A small network was shown many inputs. Here are its activations along a few directions, one row for each input.
In each table, some parts of the input vary, and every possible input appears once, in random order.
Descriptions start from the smaller parts, as in this example, which fits no table here: line(4) and (point or ring(11) or (values(3) and ring(8))).
Shared parts are said once, and a part with two or three values counts as separate values.

A family of inputs:
row 1: -15	-27	2	23	-11	14	-29	8	-13	-35	-2
row 2: 14	3	-6	12	2	3	-35	-15	3	-45	-8
row 3: 19	2	2	-29	-22	-13	2	-18	35	9	18
row 4: -13	-7	-4	3	29	19	-38	7	1	-23	-27
row 5: -25	-15	-2	-29	15	12	17	-17	27	-18	-38
row 6: 18	16	24	-22	11	-14	10	-35	-11	7	32
row 7: 15	14	24	11	27	-12	-15	-39	-30	-16	13
row 8: 17	20	-54	55	-48	-1	16	77	-4	32	-5
row 9: -8	-5	5	-37	6	6	1	3	34	30	1
row 10: -11	-16	32	-12	-2	-6	17	-12	-30	18	38
row 11: -9	6	26	-31	39	2	8	-13	-14	29	14
row 12: 46	49	-62	42	-35	-15	10	58	12	22	-13
row 13: -11	-26	12	-16	-34	1	10	3	20	18	26
row 14: -27	-38	4	-9	-26	4	25	-16	11	-29	-14
row 15: -12	4	26	2	55	4	-17	-17	-33	6	-5
row 16: 19	41	-55	34	-7	5	10	81	12	41	-32
row 17: -15	-16	33	23	15	-1	-8	-17	-47	-6	20
row 18: 1	-6	-7	-20	-12	-6	18	-41	27	-39	-19
What do these inputs look like to the network?
Answer: values(3) and (point or ring(5))
Changing only the values(3) part turns row 13 into row 9. The same change can be made to row 1. Which row results?
Answer: row 4
Start at row 2 and move only the ring(5) part, one step at a time. The first step leads to row 7. Which rows follow, in order?
Answer: row 6, row 3, row 18

A family of inputs:
row 19: -32	-7	61	-2	85	18	-29	-17	-49	-6	1
row 20: -6	30	-9	61	34	6	18	54	-42	15	-29
row 21: 10	25	11	9	29	10	-13	61	-27	66	20
row 22: -34	-44	-31	5	-45	30	-24	27	30	-24	-23
row 23: 19	-7	-13	45	-23	-2	-52	3	30	-25	-10
row 24: 13	5	12	-36	-26	-1	54	-23	26	-3	43
row 25: 24	-4	23	9	-15	-29	20	-41	21	33	31
row 26: 17	12	-46	26	-12	15	-51	4	-27	-29	6
row 27: 9	2	-26	-1	-35	25	-19	20	34	-60	-3
row 28: 26	35	-12	-54	-19	14	9	32	46	22	1
row 29: -3	-22	35	44	0	-3	-3	12	-66	-6	33
row 30: -17	16	45	21	5	-2	17	8	-54	42	50
row 31: -33	-60	7	-11	-54	-3	22	-9	3	-16	-4
row 32: -33	-42	7	-28	-32	-4	49	-12	24	33	25
row 33: 35	26	1	-5	-2	-21	-22	19	45	55	-2
row 34: 12	20	-6	-8	0	-22	19	-32	-35	27	52
row 35: -11	-4	33	-65	38	26	1	-54	21	-49	-18
row 36: 12	-15	11	-18	-43	-7	26	-17	7	-52	19
row 37: -3	-13	46	-17	54	-9	-31	-65	21	-17	-21
row 38: 15	-16	28	28	-34	-39	-9	-31	3	-19	10
row 39: 19	44	-57	29	21	-12	14	14	-27	0	-31
row 40: 16	-4	-9	12	-15	-25	-7	-28	-52	-22	29
row 41: -17	-18	-19	-43	-17	6	9	45	48	55	-9
row 42: 35	38	-36	-22	17	-8	-18	22	-11	51	18
row 43: -9	-3	1	60	6	26	-46	47	-41	-15	11
row 44: -59	-51	30	-55	38	15	-2	-37	23	-17	-30
row 45: 23	29	-24	43	-2	-17	10	3	25	7	-59
row 46: -7	5	14	-33	72	0	-31	-59	-34	-22	0
row 47: 10	37	-35	0	-8	4	45	26	32	-30	-46
row 48: -29	-15	-43	7	-16	10	43	30	28	7	-65
Changing only one part turns row 39 into row 48. The same change can be made to row 40. Which row results?
Answer: row 31
What do these inputs look like to the network?
Answer: line(5) and (point or ring(5))
Start at row 21 and move only the line(5) part, one step at a time. The first step leads to row 42. Which rows follow, in order?
Answer: row 33, row 28, row 41
Which other rows agree with row 45 in the line(5) part? List them by row number.
Answer: row 23, row 25, row 33, row 37, row 38

A family of inputs:
row 49: -23	-34	38	-75	10	5	2	-49	37	-7	6
row 50: -11	-30	26	-56	11	5	-15	-58	37	-47	-15
row 51: 1	-13	34	-12	14	-16	-3	-73	-14	-34	10
row 52: 6	4	-57	28	-65	4	37	66	28	7	-27
row 53: 5	-2	-8	41	-16	4	-25	32	-34	6	27
row 54: -11	8	32	-19	55	0	6	-21	-37	20	11
row 55: 22	35	-41	35	1	1	-17	44	18	10	-32
row 56: 24	27	-54	2	-51	-7	44	56	39	36	-14
row 57: -31	-14	30	7	43	14	-3	-12	-47	-10	2
row 58: -26	-39	47	-3	-2	-4	8	-49	-21	-25	21
row 59: 33	28	-13	35	-2	-6	-34	12	-24	-8	21
row 60: -42	-57	31	-49	-2	15	-6	-39	27	-35	-5
row 61: 32	31	-70	22	-48	-9	27	44	38	-4	-34
row 62: -4	12	17	-3	58	2	-14	-36	-39	-19	-9
row 63: 13	30	-29	17	0	1	0	55	19	50	-11
row 64: 25	22	-1	16	-4	-8	-16	24	-23	34	39
row 65: -8	-16	49	-28	12	-14	15	-61	-11	4	34
row 66: -5	7	-32	42	-14	13	-7	65	8	22	-24
Changing only one part turns row 49 into row 60. The same change can be made to row 64. Which row results?
Answer: row 53
What do these inputs look like to the network?
Answer: values(3) and line(6)
Which other rows does row 59 become when the line(6) part takes its other values? List them by row number.
Answer: row 50, row 51, row 55, row 61, row 62
Which other rows does row 62 become when the values(3) part takes its other values? List them by row number.
Answer: row 54, row 57
